Each row below is a small network's average activation on inputs in which a field has the value named, seen along a few directions.
Values that are neighbours, or in one group, have similar rows; names and order tell nothing.
(in the rows, 500 means zero)
Strong random noise was added to every row along 13 fixed directions; ignore it. To show where, here is one row again and again, with new noise each time:
[252 472 668 457 601 381 339 429 402 470 464 413 510 472 325 507 367 706
 592 437 562 445 510 374]
[523 349 587 406 413 261 345 452 350 435 481 267 463 519 235 487 525 303
 477 487 352 472 739 558]
[489 548 463 660 592 451  87 425 364 530 580 703 473 363 461 453 279 566
 406 379 484 487 469 507]
[710 455 683 366 508 404 608 346 473 536 459 458 397 626 504 447 720 328
 559 600 538 395 809 684]
[452 444 281 533 450 645 566 579 732 365 373 520 439 522 644 452 205 279
 362 523 697 503 474 663]
[344 555 559 473 656 601 490 447 384 497 323 315 611 559 583 470 294 556
 425 494 710 441 426 515]
[378 339 525 557 545 671 667 664 657 386 219 505 287 646 475 472 319 755
 471 438 709 379 398 368]
[448 374 377 507 497 503 496 735 606 180 683 547 565 469 504 480 192 549
 510 587 622 395 339 394]
[585 556 319 503 529 418 346 717 784 321 433 437 513 464 455 387 214 522
 410 624 425 527 332 358]
[551 191 517 604 487 596 409 418 439 360 508 670 462 271 434 538 353 560
 429 409 677 434 481 550]
[516 349 704 314 467 459 613 400 353 523 204 201 207 688 290 410 679 533
 417 440 459 363 794 595]
[425 524 507 712 503 715 399 381 210 658 258 437 523 506 523 526 611 392
 354 478 311 634 296 424]
[548 642 405 506 546 542 403 443 550 480 509 609 509 445 679 414 381 483
 466 536 543 537 496 612]
[651 352 679 557 567 303 283 428 412 453 269 396 446 543 363 449 475 454
 530 551 433 520 649 461]
[406 666 470 652 540 569 365 320 395 562 506 661 557 536 760 474 497 205
 559 634 454 653 456 604]


Values of GEMAK:
dar: [362 107 684 516 547 549 562 261 489 351  67 324 250 476 471 430 502 442
 550 623 623 701 551 562]
gusib: [602 442 393 496 339 473 465 406 587 490 476 704 407 320 523 520 631 575
 527 514 286 625 489 489]
bil: [382 145 361 629 187 566 569 650 277 212 745 543 345 493 429 593 599 201
 486 553 220 544 453 461]
vosil: [637 683 550 449 557 499 650 721 518 731 420 424 450 810 448 497 565 747
 425 275 593 242 645 484]
tav: [245 454 213 392 243 673 648 433 567 611 491 389 367 441 411 551 624 244
 369 382 302 743 446 665]
tozep: [562 536 504 376 652 497 409 428 435 354 412 281 315 512 614 219 443 598
 279 676 445 522 504 539]
gumiz: [337 533 533 518 555 425 616 441 578 444 470 481 652 531 789 551 364 449
 734 511 717 720 612 640]
bub: [555 445 394 621 377 396 296 525 462 434 347 488 520 310 553 524 389 453
 522 387 393 770 623 620]
gug: [753 376 676 482 655 396 258 269 276 334 392 475 524 335 509 368 527 551
 434 731 468 527 491 502]
The values of GEMAK form a tree with 2 forks.
Question: What is the length, in steps, of the shortest route from dar to gug?
Answer: 4
Question: List every value one step from tozep, in the order listed.
Answer: gumiz
Question: List every value one step from bub, in the order listed.
Answer: bil

Values of DAREL:
sep: [533 482 465 498 512 405 427 520 623 536 514 531 551 466 423 535 381 467
 484 437 570 470 542 515]
zonu: [697 534 581 474 519 461 464 405 614 501 570 712 339 467 490 426 624 462
 532 604 484 373 624 548]
bek: [734 411 432 544 538 403 426 724 589 362 627 598 609 448 492 514 317 655
 556 448 582 482 478 456]
kiras: [554 729 523 596 609 584 309 356 312 620  63 457 485 495 730 381 445 767
 432 400 440 667 510 555]
nateb: [439 431 441 604 461 468 391 583 507 503 534 525 426 615 363 504 398 260
 370 498 455 408 482 465]
rava: [337 478 442 544 455 568 446 425 392 333 519 638 409 494 716 439 465 529
 592 610 415 641 400 503]
gar: [349 359 496 615 573 507 234 387 388 435 284 349 397 403 382 425 314 385
 326 554 423 615 377 465]
bon: [318 446 562 520 535 640 589 405 662 734 375 483 431 352 335 611 509 635
 410 259 722 460 501 493]
kat: [504 479 618 511 400 355 493 388 448 630 590 567 374 581 343 546 833 330
 649 528 252 580 648 482]
The values of DAREL form a tree with 2 forks.
Question: What is the length, in steps, of the shortest route from bon to rava?
Answer: 4
Question: List every value one step from kiras, in the order listed.
Answer: zonu, nateb
Question: List every value one step from bek, in the order listed.
Answer: kat

Values of KIDUK:
dor: [483 538 633 294 648 557 546 136 392 590 533 335 464 418 472 431 634 300
 428 662 632 452 568 668]
patip: [675 711 440 536 469 606 412 583 564 580 724 787 339 402 585 430 539 684
 373 456 345 410 418 512]
remit: [341 670 708 401 733 585 500 281 306 463 351 263 570 523 590 394 421 507
 473 579 657 434 469 570]
dov: [489 302 533 592 421 548 767 676 762 350 415 666 314 684 598 552 419 508
 673 535 710 426 625 499]
dede: [439 534 510 524 561 366 399 478 240 383 752 444 599 414 588 494 506 567
 616 529 383 580 439 455]
tabi: [374 536 456 419 475 494 418 570 389 446 447 474 401 556 404 417 400 628
 403 469 344 479 447 470]
puna: [353 633 547 425 633 311 426 502 436 259 585 430 627 625 743 358 236 457
 649 622 704 432 706 570]
roki: [475 521 363 420 481 459 206 269 298 423 658 524 638 205 605 465 339 356
 405 443 566 594 646 819]
vonis: [706 110 574 577 449 561 555 378 621 443 548 697 455 358 389 521 660 375
 486 635 591 531 510 537]
fek: [532 574 567 442 621 357 320 457 317 577 758 386 637 460 376 504 525 388
 413 546 441 427 479 450]
sumu: [784 552 391 601 559 529 631 528 874 661 521 552 871 442 536 676 457 189
 413 632 713 466 254 446]
suban: [485 545 336 467 445 574 478 519 496 612 444 510 447 462 476 492 437 569
 334 341 512 449 501 591]
kalof: [303 459 611 390 431 326 481 555 278 342 117  78 699 767 642 511 435 504
 827 528 402 745 688 499]
The values of KIDUK form a tree with 4 forks.
Question: List every value one step from patip, in the order listed.
Answer: dov
Question: List every value one step from sumu, in the order listed.
Answer: suban
Question: List every value one step from fek, in the order listed.
Answer: dor, dede, roki, vonis
